Each row below holds a small network's activations on one input, seen along a few directions.
In each table, some parts of the input vary, and every possible input appears once, in random order.
Descriptions start from the smaller parts, as in this example, which fits no table here: one of 4 places along a line, together with either a single point or (one of 2 separate values, together with one of 5 places around a ring) or one of 11 places around a ring.
Shared parts are said once, and a part with two or three values counts as separate values.
In the rows, 128 means zero.

Other details of the inputs shift rows strongly along three fixed directions, in all tables alike. That doesn't count.

A family of inputs:
r1: [130 122 161 129 114 128 134 126 127 119 130]
r2: [144 168  87 122 125 116 111  93 136 149  99]
r3: [108  91 111  88 224 142 141 132  77 135 151]
r4: [129 122 148 153 114 137 117 140 118 110 130]
r5: [103  85 115  76 212 142 134 133  70 143 143]
r6: [133 124 161 130 113 126 131 129 125 118 132]
r7: [131 121 162 130 111 126 129 128 126 120 131]
r8: [129 119 158 136 121 125 141 122 136 116 129]
r9: [126 158  78 131 121 136 101 111 125 151 107]
r10: [135 126 155 143 123 124 138 126 130 113 136]
r11: [108  90 110  88 223 140 140 133  76 137 151]
r12: [130 156  76 135 120 134 100 108 125 144 105]
r13: [134 150  83 111 123 115 116 102 137 154  99]
r14: [128 119 160 133 116 125 139 123 132 117 127]
r15: [133  99  55  88  81 118 163 228 209 148 204]
r16: [135 125 156 143 122 124 136 126 130 114 136]
r17: [122 126 151 150 112 144 119 135 119 118 137]
r18: [130 121 147 156 117 136 120 146 119 109 122]
r19: [129 119 159 136 119 122 140 123 133 117 128]
r20: [132 124 155 144 126 125 141 121 136 112 134]
r21: [136 127 159 137 120 125 130 128 126 116 137]
r22: [130 119 159 136 118 122 138 123 131 117 129]
r23: [104  86 113  75 219 142 135 134  69 143 146]
r24: [135 126 160 133 116 127 129 129 125 119 135]
r25: [142 166  83 127 132 116 117  90 137 147  98]
r26: [135 154  83 109 120 115 115 100 137 157  96]
r27: [126  90  47  91  95 117 173 223 216 145 204]
r28: [111 139 168 134 124 126 133 142 135 125 123]
r29: [136 153  80 138 122 126  99 119 124 142  90]
r30: [136 152  81 137 122 127  99 121 123 142  93]
r31: [130 157  81 138 122 137 100 103 126 140 103]
r32: [130 121 157 140 121 122 142 122 133 115 130]
r33: [135 126 160 133 116 127 131 129 125 118 135]
r34: [134 127 159 134 119 129 133 126 130 116 135]
r35: [120 128 150 153 113 147 122 134 121 117 136]
r36: [133 158  83 141 122 132  99 108 126 139  94]
r37: [114 137 167 134 122 126 129 141 133 124 125]
r38: [108  92 111  90 221 143 141 131  81 134 151]
r39: [107  87 109  91 219 137 142 131  80 136 148]
r40: [134 155  79 136 121 130  98 115 124 141  99]
r41: [101  84 115  76 218 144 136 130  73 141 143]
r42: [130 119 159 136 117 122 136 124 131 118 130]
r43: [113 139 168 134 122 127 131 141 133 124 123]
r44: [135 126 156 144 124 124 140 124 132 113 135]
r45: [135 157  85 111 120 116 114  97 137 155  94]
r46: [131 151  80 132 120 134 100 113 125 143 110]
r47: [140 162  82 126 132 114 119  90 139 148  97]
r48: [136 128 158 137 120 125 134 127 128 115 137]
r49: [133 122 156 143 122 123 137 125 131 114 135]
r50: [131 120 157 140 120 122 137 123 131 116 131]
r51: [136 128 156 140 122 125 135 127 129 114 137]
r52: [133 124 161 130 113 126 129 129 125 119 133]
r53: [136 155  86 143 122 128  99 114 126 138  89]
r54: [101  83 114  77 214 140 136 132  71 143 142]
r55: [134 127 155 144 127 127 140 123 134 111 136]
r56: [119 127 149 153 114 147 123 133 123 116 136]
r57: [136 128 158 136 119 125 132 128 127 115 137]
r58: [111 139 168 135 125 129 133 139 139 123 123]
r59: [137 149  84 136 121 126  99 122 124 141  96]
r60: [136 129 158 138 122 128 135 125 131 113 137]
r61: [133 123 155 144 124 122 141 123 133 113 134]
r62: [129 119 161 130 113 125 131 127 127 120 129]
r63: [127 123 146 155 116 140 120 140 120 108 129]
r64: [129 120 158 136 119 123 141 122 134 116 129]
r65: [111 140 168 134 124 128 134 141 137 124 124]
r66: [127 118 159 133 115 124 138 124 131 119 127]
r67: [127 119 160 134 117 126 138 122 134 116 127]
r68: [133 100  52  86  84 120 164 228 211 148 205]
r69: [130 154  77 133 121 134 100 111 124 143 107]
r70: [132 125 161 130 116 128 133 127 127 118 132]
r71: [128 121 161 131 115 127 136 124 132 118 128]
r72: [136 127 157 140 122 125 133 127 128 115 137]
r73: [134 157  78 138 121 129  98 112 125 142  96]
r74: [128 117 159 133 114 124 134 126 130 119 129]
r75: [132 125 161 131 116 129 133 126 130 117 132]
r76: [130 121 156 141 122 124 143 122 135 114 131]
r77: [130 158  78 136 121 136 100 105 125 142 103]
r78: [137 157  84 109 117 116 112 100 137 156  97]
r79: [126 160  77 133 120 136 101 108 127 152 104]
r80: [128  91  54  94  88 115 170 223 211 144 202]
Each input here is: one of 5 places along a line, together with either a single point or one of 4 places along a line or one of 11 places around a ring.
Changing only the place on the line of 5 turns r65 into r37. The same change can be made to r35. Which row results?
> r17
Changing only the place on the line of 5 turns r68 into r24. The same change can be made to r76. Which row results?
> r50
Changing only the place on the line of 5 turns r38 into r11. The same change can be made to r56. Which row results?
> r79
A walk changes only the place on the ring of 11. It starts at r32 and steps to r19. List the rest of the walk in order.
> r66, r26, r78, r23, r15, r48, r11, r44, r61
Change only the place on the line of 4 in r56. List by row number the other rows that result.
> r31, r36, r53
Change only the place on the line of 4 in r18. List by row number the other rows that result.
> r35, r63, r77
